Small tables with named rows and columns. After each table, cells are looked up by row and column.

mubek
|  | petimub | pizi | reb | dit | nevob | zuvoder | felume | mas |
|---|---|---|---|---|---|---|---|---|
| sab | 31683 | 31344 | 37842 | 61831 | 54024 | 55853 | 60184 | 61270 |
| fasez | 56620 | 24025 | 71278 | 58643 | 63701 | 46722 | 59049 | 42194 |
| nima | 79041 | 83939 | 29940 | 80407 | 77451 | 65747 | 76405 | 59049 |
| pefub | 41379 | 70340 | 48027 | 62968 | 65596 | 73424 | 62402 | 69587 |
| zova | 55525 | 35724 | 59599 | 63564 | 70526 | 52851 | 54344 | 48195 |
| gide | 50710 | 80243 | 91255 | 44956 | 64483 | 45766 | 51933 | 44236 |

nima, zuvoder => 65747
zova, dit => 63564
zova, zuvoder => 52851
sab, nevob => 54024
zova, reb => 59599
fasez, petimub => 56620

Table kole
           bugu     tor  soviko  satasas    puza    kolu     zab     vel   fotaz   pirit
menikel   20549   15886   -9679   -14445  -15739   34108  -12999   12872  -20023  -44389
mokurol   16968   39479  -27256    -4638   38197   13347  -33106   17328    2456   -8342
zigumoz  -29865   -9833   28149   -24779  -10476   17932   -1023  -46250   -8312   -6778
sug       29311   15586  -39995    11498    3866   -7657   -8690   35287   -5362  -14524
nibu      -6032    1987  -16547    -9969   15238  -15620  -36562   11182    -868   -3380
pezizo    48540   58242  -28489     1411   14817   56130     433   20576  -11177  -38126
pobu     -35258  -67655   26504     2658  -70590  -29860   59137  -51008  -14597    7406
zavo      37877   46699  -53048     3778   42527    2743  -47904   53913    1317  -17188
zusin     -8545   -3132  -22412     2699   19744  -34137  -22410    7681    6662   16084

tor of zusin = -3132
pirit of menikel = -44389
vel of menikel = 12872
puza of zavo = 42527
fotaz of zavo = 1317
vel of zavo = 53913
fotaz of mokurol = 2456
soviko of zigumoz = 28149
puza of sug = 3866

tirupil:
|  | fel | bop | nog | fesi | mogiliv | rodivi |
|---|---|---|---|---|---|---|
| mol | 172 | 186 | 178 | 181 | 196 | 184 |
| zometi | 170 | 183 | 175 | 181 | 212 | 182 |
| fud | 170 | 183 | 176 | 180 | 203 | 182 |
| pagog | 171 | 185 | 177 | 181 | 203 | 183 |
| bov | 61 | 179 | 105 | 127 | 251 | 176 |
| nez | 170 | 184 | 176 | 180 | 204 | 184 |

fel of zometi = 170
rodivi of nez = 184
mogiliv of mol = 196
nog of pagog = 177
fel of nez = 170
bop of fud = 183
fesi of fud = 180
rodivi of zometi = 182
nog of bov = 105
fesi of bov = 127
bop of nez = 184
fel of fud = 170
rodivi of bov = 176
nog of fud = 176
fel of bov = 61
mogiliv of nez = 204

kip.csv
,lep,regeta,vok,kez,sunivam,vig,vudoli
zolaz,-37.80,-18.76,-1.57,-35.49,40.55,35.86,-0.87
luzazam,56.43,50.09,29.50,46.47,-12.49,17.58,2.22
fidife,-32.22,29.85,-9.62,-24.61,29.00,40.01,9.97
butugal,-8.53,-63.53,25.26,-21.70,37.85,30.27,-22.54
bel,-96.52,56.63,-54.37,-62.70,47.54,38.47,45.13
feb,-98.65,-38.88,-31.63,-80.08,67.81,36.00,15.52
dadip,2.07,-73.88,35.97,-18.46,36.98,36.25,-35.31
namozuz,-19.08,77.51,-15.97,-5.60,13.27,34.88,25.61

What is the sunivam of butugal in kip? 37.85
What is the vig of fidife in kip? 40.01
What is the regeta of feb in kip? -38.88
What is the lep of feb in kip? -98.65
What is the lep of namozuz in kip? -19.08
What is the sunivam of fidife in kip? 29.00
What is the regeta of zolaz in kip? -18.76
What is the vudoli of feb in kip? 15.52
What is the vig of namozuz in kip? 34.88
What is the regeta of butugal in kip? -63.53
What is the sunivam of bel in kip? 47.54
What is the kez of butugal in kip? -21.70
Row with the largest regeta: namozuz

nav =
	defam	zedekim	nez
bipana	150	193	51
lorak	223	47	117
dipipo	118	172	84
zinu	171	187	90
depud	120	131	177
rit	117	65	103
dupid	190	158	204
zivaz	146	166	81

What is the defam of lorak in nav?
223
What is the nez of bipana in nav?
51
What is the defam of dipipo in nav?
118
What is the nez of lorak in nav?
117
What is the nez of zivaz in nav?
81
What is the zedekim of bipana in nav?
193
What is the nez of dupid in nav?
204
Row with the largest zedekim: bipana

tugale.tsv
	noge	pegiko	sonadi	pek	niseka	ginaz	lezubeg	vaf	mizu	gorik
bak	33	28	58	57	28	34	62	51	25	41
pufizi	78	76	60	41	21	22	23	8	21	22
latuka	38	21	58	62	24	33	69	46	21	51
dis	24	40	65	43	23	48	65	37	26	55
gok	49	40	31	24	21	22	26	33	43	52
kam	32	21	70	52	21	56	68	18	35	75
siso	47	64	68	58	39	24	23	31	51	66
lus	23	21	22	19	22	32	45	54	62	74
depa	47	30	25	37	56	63	55	36	24	31
diteg	39	89	49	19	41	87	46	8	43	89
razofid	41	22	22	33	55	70	66	47	26	22
gameb	23	28	39	52	61	65	60	47	34	25

gameb, gorik => 25
pufizi, mizu => 21
dis, pek => 43
pufizi, pegiko => 76
siso, mizu => 51
razofid, gorik => 22
gameb, niseka => 61
latuka, niseka => 24
diteg, gorik => 89
bak, noge => 33
gok, lezubeg => 26
pufizi, lezubeg => 23
kam, vaf => 18
diteg, ginaz => 87
razofid, mizu => 26
kam, pek => 52
Which row has the largest ginaz? diteg

kilisom:
|  | larobun | vep | bipunel | vedufu | dis | nid |
|---|---|---|---|---|---|---|
| gima | -0.2 | 0.1 | 0.0 | 0.0 | 0.2 | 0.0 |
| fepos | -0.1 | -0.1 | 0.0 | -0.1 | 0.0 | -0.9 |
| madun | 0.1 | -0.1 | 0.0 | -0.3 | 0.6 | -0.6 |
| vinu | -0.4 | -0.4 | -0.3 | -0.2 | 0.0 | -0.1 |
| dep | -0.7 | -0.2 | -0.7 | 0.1 | 0.2 | 0.2 |
| tobi | 0.2 | -0.1 | 0.1 | -0.2 | 0.5 | -0.1 |
| zin | -0.2 | 0.1 | 0.0 | 0.0 | 0.1 | -0.1 |
| zuzesun | -0.1 | -0.3 | -0.2 | -0.4 | -0.9 | 0.1 |
| kel | -0.2 | -0.2 | -0.1 | -0.1 | 0.2 | -0.2 |
| gurisur | -0.8 | -0.1 | -0.7 | -0.2 | 0.4 | 0.0 |
| giri | -0.1 | -0.2 | -0.2 | 0.1 | 0.1 | -0.3 |
| kisizam | -0.5 | -0.4 | -0.5 | -0.3 | 0.0 | -0.1 |

gima, larobun => -0.2
vinu, larobun => -0.4
gurisur, bipunel => -0.7
madun, vep => -0.1
gima, vep => 0.1
tobi, vedufu => -0.2

Table nononer
|  | lonog | lat | pozoniv | sobi | gik | tevit |
|---|---|---|---|---|---|---|
| vules | 7.59 | -65.52 | -42.10 | -70.15 | 16.22 | -22.57 |
| lak | 37.68 | -57.49 | -13.57 | -50.17 | -5.73 | -69.49 |
| kosat | 31.14 | -63.40 | 57.38 | -6.66 | -50.30 | 9.43 |
| sos | -60.94 | -26.18 | -14.72 | -78.72 | -9.16 | 0.46 |
| dugaser | -52.10 | -35.20 | -24.47 | -80.69 | -5.17 | 0.98 |
| kisobe | 22.65 | -64.31 | 48.38 | -7.28 | -44.73 | -37.59 |
| manek | -24.68 | -10.91 | 83.22 | -35.09 | 87.16 | 15.82 |
| rogup | -64.11 | -15.21 | 19.63 | -65.95 | 15.11 | -2.56 |
| kegig | 24.50 | -65.66 | 51.92 | -4.02 | -49.99 | -3.51 |
| nadus | -23.24 | -57.70 | -38.04 | -75.54 | 3.79 | -4.03 |
| dov | 39.55 | -56.66 | 56.24 | -17.96 | -45.96 | 41.08 |
| buzisud | 33.05 | -62.02 | -24.11 | -54.95 | -0.66 | -62.32 |
| sulusi | 33.67 | -54.61 | -19.51 | -51.10 | -7.35 | -66.95 |
| gake | -34.04 | -16.52 | 75.56 | -35.56 | 86.87 | 11.96 |

lat of dugaser: -35.20
pozoniv of gake: 75.56
pozoniv of sulusi: -19.51
lat of manek: -10.91
lat of kegig: -65.66
tevit of dugaser: 0.98
pozoniv of kosat: 57.38
sobi of dov: -17.96
lat of lak: -57.49
lonog of vules: 7.59
pozoniv of sos: -14.72
lonog of dugaser: -52.10
tevit of sulusi: -66.95
gik of nadus: 3.79
lat of nadus: -57.70
pozoniv of vules: -42.10
tevit of vules: -22.57

